Each row below holds a small network's activations on one input, seen along a few directions.
In each table, some parts of the input vary, and every possible input appears once, in random order.
Descriptions start from the smaller parts, as in this example, which fits no table here: one of 4 places along a line, together with either a single point or one of 11 places along a line or (one of 3 separate values, together with one of 5 places around a ring).
Shared parts are said once, and a part with two or three values counts as separate values.
(in the rows, 128 means zero)

Rows:
x1: [116 131 143 184 248 159 155 161 126  84 132  90 120 127  82]
x2: [103 179 201  92 125 150 183 167 100 133 173 168 150 181 128]
x3: [166  71  52 158 139 125  71  93 147 150  99 104 134  45 134]
x4: [ 77  68 124 158 199 174 156 130 125  61  77  94 158 125 107]
x5: [181 162 128 112  33  81 108 144  99 166 161 159  87 155 165]
x6: [ 87  89 128 149 150 111  51  93 178  88  72 103 125  55 134]
x7: [144 186 100  69  28 108 112 117 103 154 141 137 137 110 186]
x8: [ 93 168 150  52  52 125 130  93 125 112 101 171 150 121 183]
x9: [153 165 145 119  95 113 187 144 132 165 193 177 132 200 115]
x10: [194  85  69 187 157 125  86 110 130 161 128  89  84  87  83]
x11: [147 105 114 201 223  98 101 145 168 144 160  84  90 144  76]
x12: [ 76 128 183  54  88 166 196 139 102 116  99 158 170 185 143]
Q: Describe the family of inputs behind these rows.
A: one of 2 separate values, together with one of 6 places around a ring
Q: Changing only the place on the ring of 6 turns x11 into x6. The same change can be made to x9. Which row results?
A: x8

Rows:
x13: [102 106 145 151 214 139 153 140 170 106 117 109 126 137 106]
x14: [128  74 142 150 195 147 136 137 139 131 132 102 124 172  79]
x15: [156 199 104  95  80 109 144 128 120 157 193 155 128 103 143]
x16: [177 139 137 109  50  91  95 122 107 169 139 165  92 149 163]
x17: [121  87 140 155 191 146 144 134 142 124 124  96 149 164  81]
x18: [190 136  69 181 153 118  98 133 126 159 148  96  96 111 112]
x19: [ 76 153 191 102 133 138 157 154 104 100 133 174 148 158 142]
x20: [ 75 136 188 103 121 130 172 142 141 116 142 167 148 187 135]
x21: [107 106 177  94 120 140 161 160 106 143 162 179 140 192 130]
x22: [101 118 174  98 117 146 181 160 114 133 141 168 155 189 130]
x23: [177 182 117 116  72  96 118 143 108 184 171 163 104 134 145]
x24: [126 135  68 156 147 136 119  72 161 114 108  91 137  73 100]
x25: [177  86  93 187 134  98  72 109 123 141 129 100  88 117 122]
x26: [113 128 140 164 198 170 140 157 121  70 102  98 123 109 111]
x27: [ 95 159 185 109 128 142 176 155  87  78 129 163 142 151 162]
x28: [166 150  71 167 153 131 128 110 144 135 168  85 120  88  95]
x29: [117 139 140  71  42 129  99  94 135 140  97 137 157  96 169]
x30: [123 185  93  73  70 126 143  74 133 139 120 156 149  98 153]
x31: [132  63  91 162 117 108  73 115 128 122  87  80 107  86 125]
x32: [133 117 128  73  39 107  93 133 103 150  96 150 111 111 181]
x33: [ 95 121 145 152 208 141 132 136 143  93 109  94 134 136  93]
x34: [127  97  80 148 135 128  82 107 161 112  72  90 141  56 138]
Q: Describe the family of inputs behind these rows.
A: one of 2 separate values, together with either one of 5 places along a line or one of 6 places around a ring
Q: Changing only the choice among 2 separate values turns x32 into x31. The same change can be made to x16. Which row results?
A: x25
Q: Change only the place on the line of 5 in x22. List by row number the other rows that result.
A: x19, x20, x21, x27

Rows:
x35: [104  96  80 174 223 157 108  94 168  97  99  70 153  59  87]
x36: [137 128  86 213 230 136 102 110 160 104 144  71 116  78  65]
x37: [175  67  90 227 207 109  88 133 167 155 144  78  87 113  55]
x38: [121  39 109 182 208 138  76 132 149  92  60  79 112  60 117]
x39: [133 129 130  71  14 109  76 111  94 143  81 135 123 105 187]
x40: [ 75  94 208  97 109 148 161 155  92  92  96 171 148 195 154]
x41: [170 201  94 104  45 110 124 114 113 153 163 149 133  99 159]
x42: [200 144  86 111  35  84 100 125  96 197 169 150  93 148 165]
x43: [ 54 150 177  79 136 144 197 139 146  91 132 155 163 186 139]
x44: [140 130 189 107 141 136 181 174  91 163 167 170 112 220 121]
x45: [ 88 177 185 106 152 136 190 161 134 111 180 167 146 183 129]
x46: [139 180 102  66  37 129 135  88 126 140 101 141 151  90 158]
Q: Changing only one part turns x39 into x41. The same change can be made to x38. Which row results?
A: x36
Q: Describe the family of inputs behind these rows.
A: one of 3 separate values, together with one of 4 places along a line
Q: Change only the choice among 3 separate values in x46. List by row number the other rows that result.
A: x35, x43
